These are the activations of a small neural network, seen along a few directions. Each row is one input.
In each table, some parts of the input vary, and every possible input appears once, in random order.
A made-up example of a description, with smaller parts first: one of 8 places around a ring, together with either a single point or (one of 2 separate values, together with one of 4 places along a line) or one of 9 places along a line.
Shared parts are said once, and a part with two or three values counts as separate values.

Table:
row 1: [ 50  -8 -24 -22 -54 -32 -23  13  30  23 -14  46   2]
row 2: [ 42  26  -7  -8 -33 -57  -3 -29  32   6   9  -5  23]
row 3: [  1  22   8  -2  52 -17  -7  -5  34  -2 -52 -42 -15]
row 4: [  71  -46   39   98  -18    3   80   70  -52 -115  121   21  -23]
row 5: [-62   2  -2 -18  31  36 -35  23  10  57 -51  20   5]
row 6: [  29  -52   53  102   74   47   77   86  -45 -123   59  -10  -58]
row 7: [-21  11 -18 -25 -53  -6 -34   3   4  65  11  56  40]
row 8: [  7  22 -15 -20 -47 -38  13 -73 -13  23  18 -19  18]
row 9: [  9 -13 -10 -14  30   8 -27  34  32  14 -77  11 -36]
row 10: [-36  18   2 -15  36   5  12 -51  -5  15 -42 -54 -19]
row 11: [-66   6  -4 -36  34  47 -28 -26 -10  16 -20 -29  13]
row 12: [-24  13 -21 -42 -51   5 -25 -47 -17  22  39   7  50]
Question: The inputs of row 1 and row 9 match in every part but one. If row 2 is changed in the same way as row 1 into row 9, which row does it become?
Answer: row 3
Question: What is each input in this table made of?
Answer: one of 2 separate values, together with either a single point or one of 5 places around a ring
Question: Change only the choice among 2 separate values in row 5. List by row number the other rows that result.
Answer: row 7

Table:
row 13: [ 20   2 -24 -30 -17 -19 -60  20  34  20 -30  22  32]
row 14: [-38 -20  13  -6  38  40   2   3  11 -17 -59 -35 -36]
row 15: [-24   0  43  49  40  21  44  31   1 -48  41 -22   7]
row 16: [ 25 -14 -31 -50 -35   2 -34   9  36   6 -47  32 -10]
row 17: [-58  19  32  10  60  33  -2  17  30   5 -28 -22   5]
row 18: [-15  -7 -20 -49  27  13  -3 -66   2   4 -49 -34 -25]
row 19: [ -9   5 -24 -36 -45 -25  -8 -50  21  51 -52   0  -2]
row 20: [-45  17  15  12  53  25 -20  15   8 -14 -44 -37   2]
row 21: [-12  40 -13 -33 -40 -35 -20 -30  12  67 -32 -10   8]
row 22: [ 24 -11 -11  -4   4  14  43 -55 -25 -50  19 -33 -26]
row 23: [-30  42  -1 -21 -22 -35 -14 -38  39  73 -18  14  38]
row 24: [-14  33 -15 -17 -29 -43 -34 -41  17  60 -35  -4  36]
row 25: [-17  -1   6  11  45  15  -8  48  26  38 -36  47  -8]
row 26: [-63 -15 -15 -20 -61  54  -4 -35 -81   4  92  26  42]
row 27: [ -2 -38  27  35  19  31  45  13 -17 -69  10 -34 -36]
row 28: [ 55  -3  -1  -4 -48 -22  -8  35   0 -28  45  24  -4]
row 29: [ 31 -17   4  58  17  -3  12  54 -24 -33  18  35 -15]
row 30: [ -9 -13  38  37  27  15  33  35 -26 -51  31 -45 -24]
row 31: [ -3 -12 -12  14  39   4 -27  47   5  24 -52  28  -9]
row 32: [  2  15  11  10  27  -2  38 -39  -7 -25  51 -23  18]
row 33: [ 44 -11  11  13 -30 -19  -4  29  28 -14  58  40  29]
row 34: [ 15  15  -5  13  20 -10  18 -43 -29 -44  36 -38  13]
row 35: [ 56 -13  -7  15 -38 -28 -22  27   6 -33  42  24  27]
row 36: [  6  14  -8 -33 -11  -8 -41  22  56  33 -13  42  33]
row 37: [ 34 -29  14  43  10  -1  22  61 -29 -18  23  26 -41]
row 38: [ 19  26  -4  23 -51 -52  12 -28 -12   2  34  -1  36]
row 39: [ 23  13 -20 -45 -29  -8 -47  29  28  26 -26  19   1]
row 40: [ 21 -28  24  57  26   4  28  55  -1  -9  35  45 -10]
row 41: [-33  23   4 -33  51   3 -10 -54  20  31 -17 -23  18]
row 42: [  4 -27 -15  -7  22  25  -1  35   6  13 -69  37 -51]
row 43: [-16  20 -10 -44  33   3 -15 -46  -5  25 -29 -48 -13]
row 44: [-23  29 -16 -30  42  -5 -26 -55  -2   7 -34 -36  12]
row 45: [ 62 -27 -13  -5 -56  -3   5  15   9 -45  24  34 -14]
row 46: [-40   7  22  -1  45  31 -10  24   3   3 -39 -49 -24]
row 47: [  5  26  12  19 -44 -44  32 -25  11  21  49  14  39]
row 48: [-12   0  27  52  33  13  25  27 -21 -67  25 -36   3]
row 49: [ 43 -52   5  41   2  19  34  39 -21 -35   1  37 -52]
row 50: [ 30  -9  -8   7 -66 -31  35 -40  -7   0  17   0  -2]
row 51: [  2 -12  -5  -1  29  12 -15  55   0  37 -48  20 -37]
row 52: [ 23  15   5   8 -58 -49  22 -20 -17  18  38 -11   9]
row 53: [ 20   2   4  -2  13  -6  28 -35 -34 -27  42 -48 -13]
row 54: [-100   -3  -36  -58  -41   67  -46  -44  -48   60   26   22   43]
Question: What is each input in this table made of?
Answer: one of 2 separate values, together with either a single point or (one of 4 places along a line, together with one of 5 places around a ring)
Question: The inputs of row 13 and row 35 match in every part but the choice among 2 separate values. If row 51 is changed in the same way as row 13 into row 35, which row does it become?
Answer: row 37
Question: Change only the place on the ring of 5 in row 14. List by row number the other rows that result.
Answer: row 16, row 18, row 19, row 42

Table:
row 55: [-17  -3 -14 -28 -23  16 -21 -16 -15  10   6   0  13]
row 56: [ 55 -31  29  69  -4  -4  54  56 -29 -76  75  21 -16]
row 57: [ -9  19   3  -5 -11 -18  -1 -24   1   5   3 -26  13]
row 58: [ 37  10 -14 -15 -28 -33 -11 -12  20  11   2  15  10]
row 59: [-35  12   3 -11  21  14   1 -29  -3  17  -4 -16   8]
row 60: [ -1  -7 -16 -22 -32   1  -6 -19  -4  13 -16   1  -5]
row 61: [  8   5  -6 -15  21  -9 -21   8  34  11 -44  -2  -8]
row 62: [ -1   2 -17 -16 -33  -3 -22  -1  -5  24  18  31  26]
row 63: [-27  -3  -7 -19  13  23 -33  19   6  26 -27  15   7]
row 64: [  7   5 -12 -20  18  -7  -4 -30  11   4 -29 -19 -12]
row 65: [-11  -5 -12 -20   0   8  -4 -20  -5  23 -33  -3 -20]
row 66: [ 19   4 -13 -24 -15 -14  -8 -28  12  -5 -10 -16  -1]
row 67: [-16  20  10   2  24  -9 -14  12  23  22 -30 -15   4]
row 68: [ 16  -2 -17 -13 -43 -18  -8  -3   6  29  -3  31   5]
row 69: [ 26 -32  30  63  41  24  60  41 -37 -84  44 -13 -41]
row 70: [ -7  15  -2  -2 -23 -14  -3 -13   7  22  26  21  34]
row 71: [  8  24   1   7 -24 -36  -2  -9   9  21  14   7  27]
row 72: [-20  19   3   0  21  -9   4 -26   1  15 -17 -30   2]
row 73: [-34  11   7  -5  25  13 -15   8  19  23 -20   2  15]
row 74: [-25  11   1 -14 -11   5  -2 -28  -3   7  14 -11  21]
row 75: [ -9  -5  -7 -15   4   7 -20  18  18  30 -48  14 -16]
row 76: [ 26 -31  35  69  44  23  41  77 -15 -77  29   5 -38]
row 77: [ 37 -36  28  62   7  17  54  40 -36 -90  63 -11 -27]
row 78: [-28  -2 -11 -25   9  24 -18 -17 -16  20 -12  -3   0]
Question: The inputs of row 77 and row 76 match in every part but one. If row 60 is changed in the same way as row 77 into row 76, which row does it become?
Answer: row 75
Question: What is each input in this table made of?
Answer: one of 4 places along a line, together with either a single point or one of 5 places around a ring
Question: Which other rows agree with row 72 in the place on the line of 4? List them by row number.
Answer: row 59, row 64, row 65, row 69, row 78
Question: Which other rows agree with row 58 in the place on the line of 4? List them by row number.
Answer: row 56, row 62, row 68, row 70, row 71
